These are the activations of a small neural network, seen along a few directions. Each row is one input.
Each table varies a few parts of the input and shows all the possible inputs, shuffled.
Descriptions start from the smaller parts, as in this example, which fits no table here: line(6) and (point or ring(9) or (values(2) and ring(8))).
Shared parts are said once, and a part with two or three values counts as separate values.

Other details of the inputs vary at random and push rows far along three fixed directions, the same in every table; ignore that.

Rows:
R1: [-0.03  0.09 -0.05  4.04 -5.44 -3.83  2.17  0.25  2.64 -2.72 -0.49]
R2: [-3.23 -0.54  5.86  1.39 -1.75 -3.16 -3.22 -4.89  1.94  1.52  2.21]
R3: [-0.23 -3.67 -2.17  3.75 -1.23 -1.69  0.52  3.77 -0.59 -6.02 -0.03]
R4: [-3.94 -3.47 -2.06  0.78  3.81  0.27 -0.64  2.33 -3.22 -0.86  1.25]
R5: [ 0.43  3.00  2.11 -0.04 -2.21 -1.56  0.61 -1.95  3.51  2.16 -0.74]
R6: [ 2.51  1.79  0.37 -5.34  4.32  6.12 -1.21 -0.18 -0.30  4.28 -0.54]
R7: [ 4.41  0.95 -2.58  0.46 -3.22 -0.65  2.90 -0.69  1.96 -0.74 -1.99]
R8: [-0.35  0.84  1.10 -1.87 -0.49  2.64  0.23 -2.96  0.52  3.12  0.19]
R9: [-5.02 -3.60  4.78  0.22  2.64 -0.97 -4.84 -1.19 -0.12  1.84  3.09]
R10: [ 0.88  2.45  0.39 -0.43 -2.43  1.08  1.39 -2.45  1.92  0.76 -1.65]
R11: [ 4.41  4.35  0.87 -2.30 -3.23 -0.72  0.25 -2.81  0.92  1.89 -0.57]
R12: [-1.83 -2.75 -3.72 -0.79  2.48  1.77  0.58  4.28 -6.64 -2.80  1.63]
R13: [-4.70  0.14  3.07  2.51 -2.25 -1.41 -1.99 -1.55  0.26  2.63  1.38]
R14: [ 1.45 -0.12 -0.58  3.84 -4.96 -4.06  1.17 -0.07  2.30 -0.48  0.15]
R15: [ 1.12 -1.19 -0.45  3.09 -3.19 -5.33  1.63  0.70  2.91 -1.75  0.17]
R16: [ 3.84  5.30  0.75 -2.43 -1.41  0.56  1.52 -3.42  4.18  2.44 -2.91]
R17: [ 0.21  1.11  0.97 -2.31  0.24  1.58  1.11 -1.05  1.44  2.97  0.31]
R18: [-1.03  2.00  4.34  2.14 -1.41 -5.59 -2.38 -3.20  3.49 -0.43 -0.40]
R19: [ 5.11  0.59 -4.06 -1.36 -2.40 -0.29  4.20  2.19 -1.16 -4.63 -1.02]
R20: [ 2.60 -0.45 -5.14 -7.10  4.44  8.38  2.90  3.45 -6.94  0.83  0.09]
R21: [ 4.12  4.88  2.33 -0.20 -1.83 -3.38 -0.29 -3.44  4.68  0.87 -2.19]
R22: [-1.03  1.95  2.77 -2.64  3.84  1.47 -2.96 -2.40 -0.50  4.34  0.56]
R23: [-0.11  3.06  0.73 -6.31  1.75  6.27  0.39 -1.23 -3.41  2.89  0.07]
R24: [-2.65 -3.75 -1.59  2.77  2.04 -1.32 -1.23  2.47 -3.69 -2.53  1.54]
R25: [ 4.66  0.87 -2.47 -1.53  1.62 -0.15  1.90  1.08  0.55 -1.46 -1.59]
R26: [-6.87 -3.72  1.47  3.83  0.05 -1.70 -2.96  0.77 -2.86  1.96  3.50]
R27: [-4.77 -3.65  2.02  1.39  1.53 -2.68 -2.19 -1.18 -0.50  0.85  2.46]
R28: [ 3.72  1.64 -3.60 -0.95 -0.32  0.47  4.21  1.37  1.72 -2.98 -3.01]
R29: [ 2.03 -3.17 -3.84  3.18 -0.62 -2.89  1.86  3.13 -1.40 -5.37 -0.09]
R30: [ 1.05  1.39  0.48 -3.14  3.88  4.01 -2.12  0.40 -0.48  3.20 -0.37]
R31: [-1.19 -3.12 -0.87  4.40 -4.12 -3.92  1.73  1.28  0.91 -3.09  1.27]
R32: [-4.19 -1.00  2.98  4.16 -1.86 -5.64 -2.12 -0.94  1.78  0.71  1.92]
R33: [ 4.77  6.57  0.27 -3.19 -2.98  1.13  1.27 -2.23  0.91  1.34 -2.29]
R34: [ 0.43 -0.07 -3.24 -2.19  1.89  3.56  3.51  3.18 -1.20 -0.76 -1.07]
R35: [ 1.48  0.74  3.66  3.60 -4.76 -4.75 -2.70 -2.89  4.47 -0.01  0.31]
R36: [-1.35 -0.38  2.10  2.02 -0.99 -4.38 -1.76 -2.59  2.26  1.20  0.90]
R37: [-5.03 -2.28  3.55 -0.97  3.46  1.60 -3.24  0.09 -0.79  0.39  1.73]
R38: [ 0.93 -3.74 -1.51  3.90 -1.02 -6.77  1.72  2.10  1.50 -7.52  0.16]
R39: [ 3.23  1.27 -1.54  1.21 -1.82  0.52  0.78  1.65  1.33 -2.64 -2.12]
R40: [-2.20 -6.05 -3.18 -1.95  6.31  4.43  0.34  5.58 -4.46 -3.26  1.59]
R41: [ 3.02  2.08 -0.25 -0.05 -0.13 -0.28  0.18  1.03  2.50 -1.74 -2.18]
R42: [-3.89 -2.15  2.42  1.36 -1.49 -0.62 -1.44 -1.32 -0.45  3.18  2.52]
R43: [-5.35 -0.77  5.52  1.40 -0.09 -1.94 -3.96 -3.69  0.02  1.65  2.22]
R44: [-0.06  2.09  0.98  0.14 -2.83  0.75  0.88 -1.33  1.49  2.33 -0.47]
R45: [ 0.43  1.85  3.11 -5.02  3.65  3.08 -1.69 -3.32  0.30  5.01  0.23]
R46: [-1.28  0.11  0.40 -2.36  2.40  2.62 -0.41 -0.09 -0.97  4.62  1.14]
R47: [ 3.32 -0.40 -4.19  1.03 -1.49  0.06  2.66  1.26 -0.22 -1.51 -1.28]
R48: [-5.55 -2.27  4.97  1.02  2.05 -1.36 -4.63 -1.13  0.41  0.54  2.37]
R49: [ 3.03  2.02 -3.50 -3.77  3.08  6.23  2.28  1.84 -2.87  0.07 -2.33]
R50: [ 2.69  0.61 -4.43  0.36 -0.52  1.70  2.73  1.70 -0.93 -1.18 -1.89]
R51: [ 1.43 -0.58  2.42  2.57 -3.69 -3.23 -1.52 -1.62  3.30 -0.87  0.24]
R52: [ 4.58  5.31 -0.73 -1.79 -2.01  2.29  0.88 -3.02  2.13  4.31 -2.55]
R53: [-6.11 -1.45  2.26  0.64  2.76 -0.56 -2.81 -1.02 -1.38  1.76  1.52]
R54: [-3.91 -1.39  0.53  0.18  3.27  0.02 -2.35 -0.29 -1.84  2.55  1.47]
R55: [ 2.26  3.48 -0.87 -3.06 -0.43  4.59  1.67 -2.03  0.53  3.01 -2.10]
R56: [ 1.89 -1.63 -2.60  2.85 -0.75 -0.84 -0.15  3.16 -0.49 -3.18 -0.53]
R57: [ 4.69  6.04  1.57 -2.10 -4.85 -1.30  1.12 -3.46  2.58  0.59 -1.93]
R58: [ 3.72  1.98 -0.72 -0.17 -0.45 -2.24  1.94 -0.03  2.54 -2.99 -2.27]
R59: [-0.37 -4.03 -4.51  1.54  1.51  0.47  3.04  4.85 -3.43 -6.88 -0.40]
R60: [-1.63 -3.07 -1.78 -0.64  4.91  2.62 -1.24  4.00 -2.96 -1.48  0.80]
R61: [ 2.74 -1.52 -0.30  3.39 -4.05 -3.41  0.87  0.75  3.09 -4.71 -0.42]
R62: [ 1.62  3.03  0.36 -3.75  2.36  5.05 -0.47 -1.74 -1.36  3.76 -0.89]
R63: [-6.25 -3.39  2.35 -1.40  4.04  1.44 -2.30 -1.36 -2.08  2.57  2.95]
R64: [-2.40 -2.35 -3.46  1.28  1.44  1.86  1.09  2.78 -3.51 -1.92 -0.18]
R65: [-1.45 -3.08 -4.53  0.72  3.26  1.10  1.50  5.27 -3.69 -1.05  0.73]
R66: [-0.34  2.64  3.37 -3.81  1.00  5.96 -1.76 -2.53  0.69  3.86 -0.42]
R67: [-1.12  1.02 -0.07 -3.21  2.14  3.06 -1.65  0.01 -4.71  2.82  1.40]
R68: [ 0.17 -1.14  0.47  3.81 -2.35 -2.79 -1.52  0.82  1.27 -2.58  0.13]
R69: [-5.68 -0.64  5.82 -0.56  2.44 -1.47 -3.60 -3.18  0.38  1.52  1.94]
R70: [-2.78 -4.14 -4.16  3.55  1.26 -2.13  2.16  5.98 -2.62 -4.88  0.54]
R71: [ 3.13  2.31 -2.35  0.85 -3.11  0.39  2.53  0.80  1.17  0.66 -1.64]
R72: [ 5.86  1.18 -2.41 -0.63 -1.67 -0.10  2.95  0.12  1.28 -1.97 -2.09]
Each input here is: ring(8) and (point or (values(2) and line(4))).
The inputs of R19 and R12 match in every part but the ring(8) part. If R17 is changed in the same way as R19 into R12, which row does it become?
Answer: R32
The inputs of R62 and R24 match in every part but the ring(8) part. If R71 is changed in the same way as R62 into R24, which row does it become?
Answer: R26
Change only the line(4) part in R34. List by row number the other rows that result.
Answer: R28, R37, R69
Which other rows agree with R9 in the ring(8) part? List them by row number.
Answer: R7, R15, R20, R27, R42, R45, R51, R72
Which other rows agree with R44 in the ring(8) part? List them by row number.
Answer: R3, R5, R16, R43, R48, R55, R57, R58
Start at R30 and move only the line(4) part, one step at a time. The first step leads to R22. Which rows follow, in order?
Answer: R54, R65

Rows:
R73: [ 0.49 -0.84 -1.94  2.95 -4.49 -2.52  2.53  0.50 -0.11 -3.44 -0.78]
R74: [-1.32  1.05  1.48 -4.76  2.76  6.90 -1.19 -1.99 -2.83  7.02  1.85]
R75: [ 1.23 -1.68 -1.14  0.17 -0.52 -1.77  1.41  1.49 -1.26 -5.18  0.57]
R76: [-0.34  3.24  4.10 -2.49  0.85 -0.05 -2.96 -4.94  2.32  5.70 -0.28]
R77: [-5.33 -2.99  1.88  1.01  1.82 -0.51 -4.34 -0.35 -3.78 -0.21  2.90]
R78: [-4.75 -3.96  4.79  3.33  0.03 -3.13 -3.93 -1.50  3.22  0.28  2.45]
R79: [-3.78 -5.16 -0.03  0.87  4.48  2.36 -1.42  2.17 -1.22 -0.72  0.83]
R80: [ 2.47 -1.26 -2.53  0.43 -0.20 -1.38  2.39  1.96 -1.83 -6.03 -1.12]
R81: [ 0.80 -0.39 -3.28  2.58 -3.69 -0.99  2.59  1.85 -0.81 -4.04 -0.76]
R82: [ 1.47  3.07  4.11 -1.24 -3.18 -1.90 -2.58 -4.87  2.63  2.76  0.50]
R83: [-0.37 -3.34 -3.59 -0.85  2.72  2.01  0.44  3.10 -5.11 -2.81  0.39]
R84: [ 0.64  2.46  1.61 -2.36  0.14  3.55 -0.50 -3.14 -0.63  5.52 -0.06]
R85: [-4.07 -1.87  1.90  1.07  2.78 -2.12 -2.17 -0.03 -0.98 -1.64  1.56]
R86: [ 8.78  4.43 -3.69 -3.90 -0.93  2.84  4.59  2.15  0.17 -3.75 -3.79]
R87: [-1.75 -2.40 -1.62  1.19 -2.28 -0.04  1.56  1.38 -1.98 -2.14  1.28]
R88: [ 1.93 -1.79 -0.58  3.32 -1.17 -2.32  0.47  2.72  3.62 -3.92 -1.38]
R89: [-5.38 -4.07 -2.07 -1.32  3.53  3.74  0.68  2.79 -4.16  1.19  2.32]
R90: [-2.35  2.38  4.01 -1.74  1.69  2.25 -2.75 -2.72  0.85  7.71  1.20]
R91: [ 2.11  3.64  1.00 -4.68  1.86  4.45 -0.22 -2.00 -1.31  1.22 -0.93]
R92: [ 2.98 -1.75 -4.37  0.63  0.32 -2.17  2.17  3.28  0.19 -3.85 -0.76]
R93: [-5.13 -1.81  3.49  4.47 -1.83 -3.64 -3.67 -2.15 -0.48  1.14  3.04]
R94: [ 2.24  4.09  1.02  0.16 -4.00 -1.55  1.80 -3.50  4.35  2.55 -2.36]
R95: [ 1.71  4.83  4.82  1.59 -3.92 -4.05 -1.28 -6.36  6.35  5.76 -1.24]
R96: [ 1.06  2.23 -0.19 -5.24  4.28  5.32 -1.04  0.34 -1.59  4.51 -0.66]
R97: [-0.96 -1.15  1.08  1.71 -1.51 -2.96 -2.12  0.64 -1.09 -2.06  1.23]
R98: [-1.65 -1.11 -5.09 -2.83  4.32  6.91  2.54  3.82 -4.42  0.87 -0.49]
R99: [ 0.32 -0.19  1.87  3.30 -1.95 -7.25  0.05 -1.48  3.24 -3.89 -0.63]
R100: [ 7.72  3.71 -6.34 -1.33  0.06  3.10  5.13  2.63  1.52  0.18 -3.93]
R101: [ 5.76  4.54 -1.08 -2.02 -2.26  2.84  2.08 -0.39  1.05  2.55 -2.06]
R102: [-3.36 -2.51 -0.51  1.04  2.99 -0.99 -2.40  1.30 -1.97 -0.55  1.29]
R103: [ 0.25 -1.28 -1.87 -2.01  4.72  6.21 -0.07  2.36 -0.40  0.57 -1.03]
R104: [-6.83 -2.97  2.22  1.30 -0.48  0.49 -2.23  0.51 -3.72  0.62  3.11]
R105: [ 2.82 -0.69 -1.89  0.88 -0.46 -3.77  2.53  1.74  1.72 -5.06 -0.80]
R106: [ 1.29 -0.50  0.07  4.89 -4.12 -6.92  0.97 -0.46  4.38 -1.21  0.20]
R107: [ 4.15  5.47  2.86 -2.52 -1.07 -1.00  0.28 -2.73  4.18  1.42 -2.14]
R108: [-2.82 -1.43 -0.49  2.41 -1.29 -1.94  0.64  1.87 -0.10 -1.07  0.48]
The inputs of R73 and R104 match in every part but one. If R94 is changed in the same way as R73 into R104, which row does it become?
Answer: R108
What do these inputs look like to the network?
Answer: values(4) and (point or (values(2) and line(4)))
Change only the values(2) part in R97. List by row number the other rows that result.
Answer: R96
Change only the values(2) part in R75. List by row number the other rows that result.
Answer: R105
Change only the line(4) part in R99. List by row number the other rows that result.
Answer: R76, R94, R95
Change only the values(4) part in R83. List by row number the other rows that result.
Answer: R77, R82, R97
